A small network was shown many inputs. Here are its activations along a few directions, one row for each input.
Each table varies a few parts of the input and shows all the possible inputs, shuffled.
Descriptions start from the smaller parts, as in this example, which fits no table here: one of 3 separate values, together with either a single point or one of 11 places around a ring or (one of 4 places along a line, together with one of 8 places around a ring).
Shared parts are said once, and a part with two or three values counts as separate values.
In the rows, 128 means zero.

Other details of the inputs shift rows strongly along two fixed directions, in all tables alike. That doesn't count.

A family of inputs:
r1: [ 99  58 123  88  46 107 147 167  78  87 174]
r2: [153 162 101  81  89 147 160 173  85 103 198]
r3: [ 98  53 140 117 118  83  84 129 187 116 101]
r4: [107  68 142 131 125 112 117 126 137 136 111]
r5: [ 94  49 148 147 134 106  99 115 156 133  83]
r6: [118 129 123 148 141 120 115 123 126 137  96]
r7: [152 192 126 133 204 181 155 108 133 159 106]
r8: [151 215 123 149 190 162 140 116 125 163  96]
r9: [140 111 125 110  65 116 133 182  87  97 182]
r10: [126 222 147  93 127 168  97  95  65  87 234]
r11: [ 87 193 162 127 180 139  61  39 121 127 140]
r12: [ 62  94 180 143 121  99  41  35 159  97 137]
r13: [138 197 119 133 205 183 159 111 137 151 104]
r14: [122  87 132 131 144 111  92 122 176 129  98]
r15: [ 98  66 139 133 127  77  89 111 163 145  85]
r16: [ 95  89 120 119 114 100 108 122 142 125  98]
r17: [145 159 137 161 159 142 136 108 163 151  99]
r18: [158 187 138 159 194 151 140  93 179 169  93]
r19: [123 112 145 140 150 132 129 126 134 146 109]
r20: [129 111 111  82  67  98 146 155  78 114 177]
r21: [159 182 135 134 166 147 131 140 142 142 130]
r22: [166 195 110 124 118 165 157 173  78 108 177]
r23: [160 180 128 104 126 158 181 156  70 137 183]
r24: [101  93 141 129 162 124 118 109 169 144  86]
r25: [144 164  91  95  87 139 165 158  53 109 180]
r26: [103  59 129  77  49  95 150 166  87  96 183]
r27: [122  95 118 111  74 128 154 163  65 100 175]
r28: [132 159 120 142 172 139 120 108 140 158  89]
r29: [151 183 121 124 124 170 179 162  59 119 171]
r30: [137 181 132 151 188 141 124 110 147 168  83]
r31: [144 164  94 104  85 140 163 161  49 113 181]
r32: [162 159 105 101  88 151 153 174  71 103 195]
r33: [147 178 115 126 151 155 158 110 153 143 125]
r34: [141 141 122 144 148 141 135 102 160 137 104]
r35: [144 179 109 125 168 162 133 133 144 125 122]
r36: [ 82  56 129 121 112  78  92 116 163 130  85]
r37: [154 215 130 138 193 151 143 115 133 172 104]
r38: [ 84  58 134 115 114  71  94 115 168 132  89]
r39: [146 154 123 136 178 150 113 119 163 138 101]
r40: [120  87 132 143 128 109 115 101 178 135  95]
r41: [123  81 134 116 123  99  99 133 163 121 120]
r42: [163 162 112 108  87 149 152 179  69 102 193]
r43: [ 49  83 190 131 142 106  40  46 138 103 134]
r44: [125  72 134 114  25  84 146 164  94  93 183]
r45: [166 206 124 160 180 173 153 105 148 156 108]
r46: [144 173 142 141 216 160 140  99 161 177  92]
r47: [158 162 106 125  73 148 177 158  69 103 189]
r48: [125  67 125 116  24  93 143 161  90  94 182]
r49: [135 106 108 122  53 121 155 153  85  94 177]
r50: [106  90 136 146 164 128 114 107 156 135  80]
r51: [154 207 111 125 196 160 143 105 135 170 104]
r52: [105  60 130 144 132 101  80 123 175 111  86]
r53: [108  70 145 116 128 104 122 122 145 133 114]
r54: [147 164  95 103  74 150 183 153  81  97 189]
r55: [123  81 137 125 121  99  96 136 160 125 121]
r56: [156 174 118 146 150 159 151 111 139 144 122]
r57: [ 95  56 145 136 112  69  88 120 155 138  89]
r58: [112  72 120 102  36  83 129 169  68 103 172]
r59: [168 194 115 130 101 162 180 150  82 119 175]
r60: [105  77 117 116  35  87 129 173  62  88 164]
r61: [122  89 137 137 130 101 117 100 182 137  99]
r62: [150 177 136 159 191 157 113 124 163 146  90]
r63: [140 166 130 147 172 165 150 127 113 143 117]
r64: [138 123 135 140 145 127 106 136 152 134 115]
r65: [169 204 124 142 185 163 157 100 158 166 118]
r66: [107  47 139 138 116  90  77 131 173 122  99]
r67: [171 187 106 115 105 160 181 142  89 130 184]
r68: [106  88 132 141 113  97 102 128 129 131  98]
r69: [157 159  97 109  76 149 180 150  75  99 190]
r70: [155 183 126 119 122 169 179 161  62 125 172]
r71: [111  85 132 122 106  98 126 113 172 124 116]
r72: [132 146 121 126 162 145 115 126 164 129 106]
r73: [ 91  52 130 132 112  81  87 113 153 126  81]
r74: [ 96  56 165 146 134  91 103 122 162 138  87]
r75: [155 208 113 138 182 175 159  99 160 150 108]
r76: [107  68 140 123 126 111 120 123 141 131 110]
r77: [105  61 133 152 130 102  77 127 172 116  87]
r78: [132 146 142 151 180 154 132 116 139 153  94]
r79: [ 92  98 118 133 139 105 103 111 156 129  79]
r80: [124  84 144 132 120  98  96 141 157 124 119]
r81: [154 207 114 134 194 161 141 108 132 174 105]
r82: [113  87 136 164 102 107 118 124 149 113 103]
r83: [143 168 141 140 170 159 151 130 119 153 120]
r84: [121  68 119 116  41 100 119 184  82  75 179]
Each input here is: one of 4 separate values, together with either a single point or (one of 4 places along a line, together with one of 5 places along a line).
The inputs of r71 and r38 match in every part but the choice among 4 separate values. If r45 is changed in the same way as r71 into r38, which row does it become?
Answer: r68
The inputs of r3 and r26 match in every part but the choice among 4 separate values. If r42 is changed in the same way as r3 into r26, which row does it become?
Answer: r78
The inputs of r20 and r53 match in every part but the choice among 4 separate values. If r6 is changed in the same way as r20 into r53, which row does it become?
Answer: r63
Which other rows does r83 become when the choice among 4 separate values takes its other values? List them by row number.
Answer: r9, r17, r30
Which other rows does r34 become when the place on the line of 4 takes its other values? List them by row number.
Answer: r40, r61, r69
Which other rows does r8 become when the choice among 4 separate values takes its other values? List them by row number.
Answer: r59, r62, r70
Which other rows does r81 become when the place on the line of 4 takes its other values? List them by row number.
Answer: r15, r28, r31

A family of inputs:
r85: [115  50 123 109  55  97 115 179 106  88 161]
r86: [ 90 142 156  79  87 124  70 103  66  70 230]
r87: [ 98  54 139 159 108  80  85 136 147 124  79]
r88: [115  51 140 159  84  91 100 131 156 108 110]
r89: [131 155 112 126 146 127 139 126 127 146 109]
r90: [111  52 148 166  98  87  93 125 173 115  95]
r91: [149 193 132 152 224 181 153  97 157 173  79]
r92: [162 208 115 156 189 167 141 127 122 159 100]
r93: [136 137 129 141 192 143 110 116 183 148  78]
r94: [130 105 116  92  67 125 175 162  64 109 187]
r95: [ 73  99 161  97  38  96  68  86  74  55 229]
r96: [146 151 117 127 134 135 145 110 152 142 126]
r97: [112  82 144 170 135 107  97 106 194 130  74]
r98: [ 79 150 147  91  77 115  76  92  46  78 215]
r99: [101  43 133 141  94  82 103 111 179 116  98]
r100: [153 177  95 106 101 149 170 160  65 120 166]
r101: [ 89  45 124 134 104  75  95 122 153 126  82]
r102: [152 166 114 114 168 151 141 133 143 143 126]
r103: [114  74 153 164 171 104  72 123 200 141  58]
r104: [167 198 111 108 157 168 160 153 114 134 152]
r105: [127 133 138 138 161 143 144 119 139 146 102]
r106: [115 110 118 127 136 106 116 115 147 148  90]
r107: [150 146 112 125 101 141 157 136 118 114 154]
r108: [114  53 127 109  55  93 115 181 107  89 161]
r109: [140 122 133 133 111 140 153 154  88 123 150]
r110: [153 177  98 117 101 152 165 166  62 119 167]
r111: [149 137 108  84 103 131 150 160 103 122 173]
r112: [171 169 112 110 112 157 156 180  78 114 184]
r113: [105  52 129  96  46  92 152 162  81 100 172]
r114: [157 204 100 102 136 149 170 140  89 149 150]
r115: [ 96  40 142 121 126  76  81 123 191 133  83]
r116: [152 197 133 149 195 179 161 121 129 161 109]
r117: [157 205 103 121 147 160 165 142  94 141 136]
r118: [135 141 149 162 181 147 131 119 146 155  89]
r119: [146 181 134 171 216 157 125  80 209 166  57]
r120: [152 178 127 170 187 163 132  99 178 152  86]
r121: [ 75 167 185 137 200 147  59  29 138 130 128]
r122: [109  96 145 133 158 114 125 104 165 157  84]
r123: [158 204 104 127 136 161 163 153  83 136 146]
r124: [165 197 109 101 158 162 162 148 116 140 155]
r125: [128 106 127 121  87 135 158 159  80 112 162]
r126: [137 130 119  96 101 135 172 145  85 131 167]
r127: [122 108 132 148 143 112 118 100 187 139  89]
r128: [ 98  46 142 141 106  75  95 101 196 130  84]
Describe the family of inputs behind these rows.
Answer: one of 4 separate values, together with either a single point or (one of 2 separate values, together with one of 5 places along a line)
The inputs of r87 and r103 match in every part but the choice among 4 separate values. If r106 is changed in the same way as r87 into r103, which row does it become?
Answer: r111
The inputs of r115 and r128 match in every part but the choice among 4 separate values. If r85 is changed in the same way as r115 into r128, which row does it become?
Answer: r120
List by row number the other rows that have the choice among 4 separate values in common with r105.
Answer: r91, r94, r109, r113, r116, r118, r121, r122, r125, r126
Which other rows does r127 become when the choice among 4 separate values takes its other values? List them by row number.
Answer: r89, r113, r124
Which other rows does r107 become when the choice among 2 separate values takes its other values? List them by row number.
Answer: r119
